A small network was shown many inputs. Here are its activations along a few directions, one row for each input.
Each table varies a few parts of the input and shows all the possible inputs, shuffled.
Descriptions start from the smaller parts, as in this example, which fits no table here: one of 6 places along a line, together with either a single point or (one of 2 separate values, together with one of 5 places around a ring) or one of 11 places around a ring.
Shared parts are said once, and a part with two or three values counts as separate values.
(in the rows, 128 means zero)

Other details of the inputs vary at random and push rows far along two fixed directions, the same in every table; ignore that.

Rows:
R1: [116 133 125 150 129 132 151 137  99 167 163 107 153 129]
R2: [121 132 107 108 131 128 147  83 196 127 132 146 110 108]
R3: [147 131 113 122 117 109 104 119 148 121 107 159 110 128]
R4: [ 92 129 134 141 137 136 168 130 113 145 147 100 147 130]
R5: [ 91 142 139 149 131 134 169 127 111 142 146 109 150 124]
R6: [111 137 106  99 129 137 149  84 229 170 159 148 149  89]
R7: [116 121 125 150 133 134 148 139 103 163 167 104 153 130]
R8: [107 127 104 107 140 141 171  77 229 156 162 144 128  93]
R9: [138 128 104 113 124 123 127 104 199 149 135 163 122 111]
R10: [133 138 125 148 119 121 130 131  93 141 137 123 133 130]
R11: [124 136  98 114 129 125 153  93 227 178 165 163 145  92]
R12: [148 111 121 136 123 124 102 129 105 112 122 128 107 140]
R13: [121 120 107 107 135 131 145  86 198 126 134 142 109 109]
R14: [ 92 120 135 142 139 136 166 131 116 142 149  98 146 129]
R15: [122 128 136 131 125 129 125 121 112  97 101 127 103 138]
R16: [149 119 121 135 121 123 105 127 102 116 118 130 107 140]
R17: [123 127 131 129 126 125 125 120 111  98 100 124 104 140]
R18: [117 133 129 153 127 137 153 137 100 165 162 110 153 128]
R19: [ 95 123 142 136 129 140 144 144 117 155 148 101 165 126]
R20: [139 108 123 131 124 118 100 144 116 115 111 135 115 145]
R21: [150 123 125 138 118 127 107 127 103 116 115 133 107 138]
R22: [157 129 109 123 117 119 106 106 139 120 118 149  99 125]
R23: [127 113 139 122 120 129  98 135 118 105 103 124 120 134]
R24: [168 148 142 105 149 122 118 154 100  88 114 122 120 135]
R25: [149 136 101 120 120 125 131  87 187 146 145 160 116 100]
R26: [127 126 143 124 117 133 102 132 115 108  98 131 120 134]
R27: [111 141 142 134 119 127 124 134 106 132 119 121 148 128]
R28: [111 132 141 130 122 133 123 137 109 134 120 116 144 132]
R29: [129 113 126 119 130 130 123 106 152  96 107 138  95 126]
R30: [150 132 126 141 114 122 109 125 100 116 113 137 109 134]
R31: [149 147 146 113 156 129 142 162  95 114 140 106 145 133]
R32: [125 139 118 107 120 131 124  91 199 137 128 158 131  98]
R33: [146 111 111 118 124 117 100 125 152 118 112 150 107 134]
R34: [133 122 128 146 124 133 128 135 101 138 140 119 130 135]
R35: [127 122 143 124 118 134 101 133 117 107  99 129 120 134]
R36: [116 129 124 149 130 133 151 137 100 166 164 106 153 130]
R37: [149 111 126 139 122 128 103 130 107 111 121 130 107 138]
R38: [140 127 124 132 119 113 104 139 110 120 104 140 116 144]
R39: [127 133 143 126 115 130 102 130 113 108  97 134 122 133]
R40: [123 116  96 110 135 133 149 100 232 175 170 155 141  98]
R41: [140 130 129 137 116 116 106 139 111 118 103 144 117 140]
R42: [ 95 141 147 142 124 139 146 139 111 156 143 111 168 122]
R43: [129 133 120 119 123 121 125 101 147  99 104 141  98 126]
R44: [139 120 123 130 121 117 103 141 112 119 106 138 115 146]
R45: [107 136 129 148 128 122 149 149 108 169 151 117 162 133]
R46: [168 131 144 102 152 124 116 155 104  84 120 119 119 137]
R47: [123 110 137 132 130 130 123 124 117  93 105 123 102 136]
R48: [129 118 125 118 129 130 124 105 151  98 106 139  95 126]
R49: [167 126 144 102 152 124 115 156 106  83 122 118 118 137]
R50: [107 130 127 145 130 126 148 151 110 169 152 114 161 135]
R51: [168 135 143 102 151 124 117 155 103  86 118 120 119 138]
R52: [122 131 136 133 123 127 126 120 111  97 100 128 103 137]
R53: [111 138 142 133 119 129 124 135 107 133 119 119 147 130]
R54: [127 113 143 125 119 134  99 136 120 104 103 127 119 132]
R55: [176 150 127  91 149 120 118 131 145  91 118 141 112 119]
R56: [106 114 131 148 133 133 146 155 118 162 157 113 160 133]
R57: [157 132 109 124 116 117 107 105 139 120 118 150 100 123]
R58: [150 130 126 140 115 124 108 126 101 116 114 136 108 136]
R59: [107 130 132 148 129 131 149 151 112 167 151 117 160 134]
R60: [146 116 116 120 121 122 103 125 153 119 110 154 107 133]
R61: [106 137 139 141 127 131 147 125 109 119 123 118 127 132]
R62: [134 121 126 108 119 129 100 114 154 110 103 141 113 124]
R63: [138 122 103 111 127 126 126 106 200 148 137 160 121 113]
R64: [133 160 146 125 158 130 166 164  97 140 163  98 171 121]
R65: [127 118 143 124 118 134 100 135 118 105 101 128 120 133]
R66: [ 95 132 142 135 128 139 145 142 113 158 145 104 166 127]
R67: [149 115 125 139 121 128 105 129 106 113 119 131 107 138]
R68: [132 146 147 118 162 136 166 166 100 140 167  94 168 128]
R69: [ 92 115 135 142 140 136 165 132 118 141 151  97 146 128]
R70: [127 130 143 125 116 132 102 131 114 109  97 132 121 134]
R71: [106 122 127 144 132 128 147 153 113 167 155 112 160 136]
R72: [ 91 142 135 146 131 130 169 127 110 143 146 106 151 126]
Each input here is: one of 8 places along a line, together with either a single point or (one of 2 separate values, together with one of 4 places along a line).
Changing only the place on the line of 8 turns R17 into R2. The same change can be made to R59. Which row results?
> R9
Which other rows does R58 become when the place on the line of 8 takes its other values? List them by row number.
> R18, R21, R25, R30, R34, R37, R67
List by row number the other rows that have the place on the line of 8 in common with R23.
> R12, R20, R37, R47, R49, R54, R56, R69
Which other rows does R72 become when the place on the line of 4 takes its other values? List them by row number.
> R3, R10, R27

Rows:
R73: [138 118  92 119 119 120 124  83 191 137 132 162  97 116]
R74: [149 134 123 114 112 127  97 107 152 110  99 156 104 121]
R75: [123 128 121 114 144 144 159 110 176 152 168 123 141 105]
R76: [ 78 114 157 175 123 132 137 178  29 140 120  81 157 163]
R77: [ 89 141 139 142 126 141 159 137 126 176 166 108 181 116]
R78: [118 131 141 127 117 125 107 141 104 122 103 121 134 137]
R79: [ 76 123 138 169 128 145 177 144 101 185 172  95 173 130]
R80: [148 129 106 109 140 128 138 106 165 128 148 134 115 115]
R81: [159 125 133  99 125 112  83 129 128  63  65 151  84 143]
R82: [139 139 138 133 134 120 130 142  99 110 118 125 124 133]
R83: [119 112 148 158 109 125  94 151  56  91  83 119 108 162]
R84: [137 116 132 107 135 128 114 128 132 100 110 124 113 133]
R85: [111 143 131 127 144 139 172 130 152 160 165 120 158 112]
R86: [117 144 145 159 120 123 129 160  40 141 127 101 152 151]
R87: [146 116 108 116 141 130 132 142 180 177 177 141 158 114]
R88: [129 146 109 117 145 126 165 114 172 157 165 133 144 110]
R89: [151 111 124 139 106 114  84 118 103  83  76 149  76 146]
R90: [138 127 106 106 143 134 153  95 199 145 165 137 128  96]
R91: [130 122 143 126 135 134 121 139 103 103 122 114 125 136]
R92: [134 137 136 139 115 123 113 133  95 124 113 128 129 131]
R93: [160 131 118  93 128 120 100 101 185  83  95 168  89 118]
What do these inputs look like to the network?
> either a single point or (one of 4 places along a line, together with one of 5 places along a line)
Which other rows does R84 become when the place on the line of 4 takes its other values? List them by row number.
> R76, R78, R81

Rows:
R94: [160 134 110  76 140 127 119  87 219  93 114 163  91 102]
R95: [120 139 126  97 151 138 159 106 194 132 151 130 139  97]
R96: [ 96 118 153 152 114 130 115 143  67 101  90 110 122 148]
R97: [ 93 127 129 166 122 135 156 143 100 180 161 107 163 128]
R98: [133 115 123 119 108 123  91  99 147  84  75 153  81 134]
R99: [114 141 139 129 149 137 171 148 117 156 171  99 167 123]
R100: [151 133 142 147 132 122 121 186  50 143 146 105 158 153]
R101: [130 136 104 107 151 135 177 109 202 182 199 128 166  96]
R102: [167 119  98 124 100 111  74 106 159 128 102 176  93 129]
R103: [ 80 126 118 137 130 140 172 106 177 184 171 124 160 105]
R104: [157 132 137 123 138 121 106 150  92  94 107 126 109 139]
R105: [143 132 151 123 139 122 114 152  74  85 101 114 119 148]
R106: [103 124 145 170 112 130 130 156  53 140 124 101 142 153]
R107: [144 115 117 123 106 119  87 101 142  91  82 158  81 136]
What do these inputs look like to the network?
> one of 2 separate values, together with either a single point or one of 6 places along a line
Changing only the choice among 2 separate values turns R105 into R103. The same change can be made to R100. Which row results?
> R102
Which other rows does R104 become when the choice among 2 separate values takes its other values? List them by row number.
> R106

Rows:
R108: [ 98 142 132 137 139 136 175 143 130 183 180 104 181 116]
R109: [161 129 117 106 135 120 116 112 163 100 113 147 100 122]
R110: [157 131 117  93 148 129 132 112 176 109 133 136 112 112]
R111: [140 111 105 128 109 121 101  98 164 128 116 162  98 126]
R112: [108 137 126 139 139 134 171 130 131 170 178 108 166 115]
R113: [ 98 137 126 138 136 142 172 132 148 190 182 113 177 111]
R114: [121 117 143 160 102 120  92 162  51 117  95 123 121 163]
R115: [124 135 138 128 143 132 146 144 122 139 148 115 154 122]
R116: [151 126 110 116 123 125 115 102 168 121 120 153 101 119]
R117: [ 97 119 132 111 117 137 122  83 168  80  81 140  87 119]
R118: [136 124 148 153 110 116  85 166  35  98  76 117 113 168]
R119: [132 134 164 135 145 131 126 178  44 103 121  88 149 148]
R120: [142 122 106 119 119 121 111 101 164 126 122 157 103 124]
What do these inputs look like to the network?
> either a single point or (one of 2 separate values, together with one of 6 places along a line)
Which other rows does R119 become when the place on the line of 6 takes its other values? List them by row number.
> R108, R113, R114, R115, R118

Rows:
R121: [100 129 140 155 113 130 128 141  90 147 124 116 148 138]
R122: [117 126 129 134 106 127 106 123 134 135 107 142 128 129]
R123: [108 128 132 152 115 128 132 129  98 137 124 119 133 136]
R124: [131 127 132 138 134 128 137 142  97 130 139 113 132 136]
R125: [151 114 113 119 119 120 101 104 148  95 100 153  82 132]
R126: [148 124 122 113 125 123 103 125 146 119 116 145 117 127]
R127: [105 126 147 118 137 136 137 129 128 103 111 113 127 130]
R128: [146 138  98  98 145 129 154  96 220 162 173 151 139  92]
R129: [121 142 115 115 145 134 166 126 182 186 187 129 174 101]
R130: [129 127 133 137 132 127 131 145  99 132 136 114 138 136]
R131: [109 127 131 153 118 128 138 126  96 135 128 118 127 137]
R132: [102 132 141 117 126 134 134 112 137 103 101 123 119 124]
R133: [127 128 134 136 129 127 127 148 101 135 134 116 141 135]
R134: [121 134 149 109 143 136 136 135 125 100 119 112 132 127]
R135: [140 122 116 124 106 119  91 101 148 103  89 158  90 128]
R136: [145 136 130 137 143 126 146 143  92 126 145 112 129 134]
R137: [143 136 133 134 139 124 140 147  95 129 142 115 135 134]
R138: [114 143 121 118 142 136 164 137 174 193 187 124 186 105]
R139: [147 136 129 124 134 122 122 144 115 126 131 128 133 130]
R140: [167 121 111 113 130 120 108 106 143  91 109 147  80 129]
R141: [135 117 121 122 118 125 103 119 149 121 110 147 113 128]
R142: [139 126 113 104 126 129 116 115 189 146 136 152 134 111]
R143: [128 118 130 139 121 125 115 133 106 116 113 127 117 140]
R144: [112 121 132 156 131 132 149 138  85 132 140 105 129 142]
R145: [133 144 150 105 148 134 139 141 122  97 123 115 135 124]
R146: [133 117 124 120 114 126  98 124 152 125 106 149 119 128]
R147: [108 121 138 151 123 130 132 149  91 141 132 111 144 140]
R148: [124 125 117 142 119 126 132 105 123 119 120 132 103 132]
What do these inputs look like to the network?
> one of 4 places along a line, together with either a single point or one of 6 places along a line
Changing only the place on the line of 4 turns R125 into R124. The same change can be made to R144. Which row results?
> R140
List by row number the other rows that have the place on the line of 4 in common with R129.
> R128, R136, R137, R138, R139, R145
List by row number the other rows that have the place on the line of 4 in common with R132.
> R121, R122, R123, R131, R135, R148
